A small network was trained on made-up records. Each row is its average activation on records with the value named, seen along a few directions.
Values that are neighbours, or in one group, have similar rows; names and order tell nothing.
In the rows, zero is written as 500.
Strong random noise was added to every row along 2 fixed directions; ignore it. To show where, here is one row again and again, with new noise each time:
[427 641 521 436 508 657 666 435 740 538 429 647 460 564 530]
[393 457 610 543 520 469 477 397 359 346 439 382 402 607 312]
[434 597 582 472 510 625 651 427 569 400 429 559 393 610 410]
[325 339 546 580 530 308 261 368 359 506 453 287 529 526 379]


Field P:
p7: [480 560 316 435 451 376 285 631 514 853 546 536 667 305 570]
p10: [604 681 525 401 466 561 535 510 513 543 625 590 451 455 511]
p2: [445 603 419 380 528 501 432 501 634 642 481 542 582 448 545]
p4: [600 361 521 588 501 575 606 561 365 341 482 526 479 494 526]
p5: [591 509 550 494 506 441 502 569 290 432 653 394 462 458 514]
p1: [582 250 425 631 515 270 271 436 386 540 620 323 684 426 608]
p6: [563 379 512 612 544 431 447 548 350 306 378 471 442 545 419]
p8: [355 523 404 462 508 514 485 445 821 786 437 603 610 465 643]
p3: [665 607 569 441 421 730 766 582 608 415 639 594 475 509 655]
p9: [494 435 450 537 497 457 495 576 532 476 397 512 451 530 445]
P is arranged as a ring.
List every value one step from p3, in the order listed. -> p5, p1
List every value one step from p9, in the order listed. -> p6, p8

Field G:
g7: [561 522 667 545 386 558 716 536 356 383 737 385 405 535 549]
g2: [263 478 463 456 495 318 228 474 241 529 413 198 540 506 272]
g3: [780 634 457 453 442 677 752 720 552 448 602 702 426 493 604]
g11: [437 417 590 508 599 497 535 394 482 292 420 429 384 622 369]
g6: [341 398 422 535 558 531 438 443 859 712 293 667 621 467 677]
g10: [498 495 476 448 554 390 311 339 627 611 520 561 573 418 483]
g4: [803 418 475 579 450 399 449 735 166 306 565 457 457 451 443]
g9: [531 320 464 577 524 256 240 437 286 606 700 289 670 375 578]
g1: [339 305 412 575 498 611 547 444 854 635 298 613 663 516 726]
g8: [262 685 443 424 479 396 314 516 512 807 379 535 434 411 343]
g5: [589 562 641 523 535 554 601 404 256 174 594 353 408 659 346]
G is arranged as a tree with 2 forks.
Fewest steps between g1 and g4? -> 7
List every value one step from g8, in the order listed. -> g2
List every value one step from g11, in the order listed. -> g6, g10
List every value one step from g7, in the order listed. -> g9
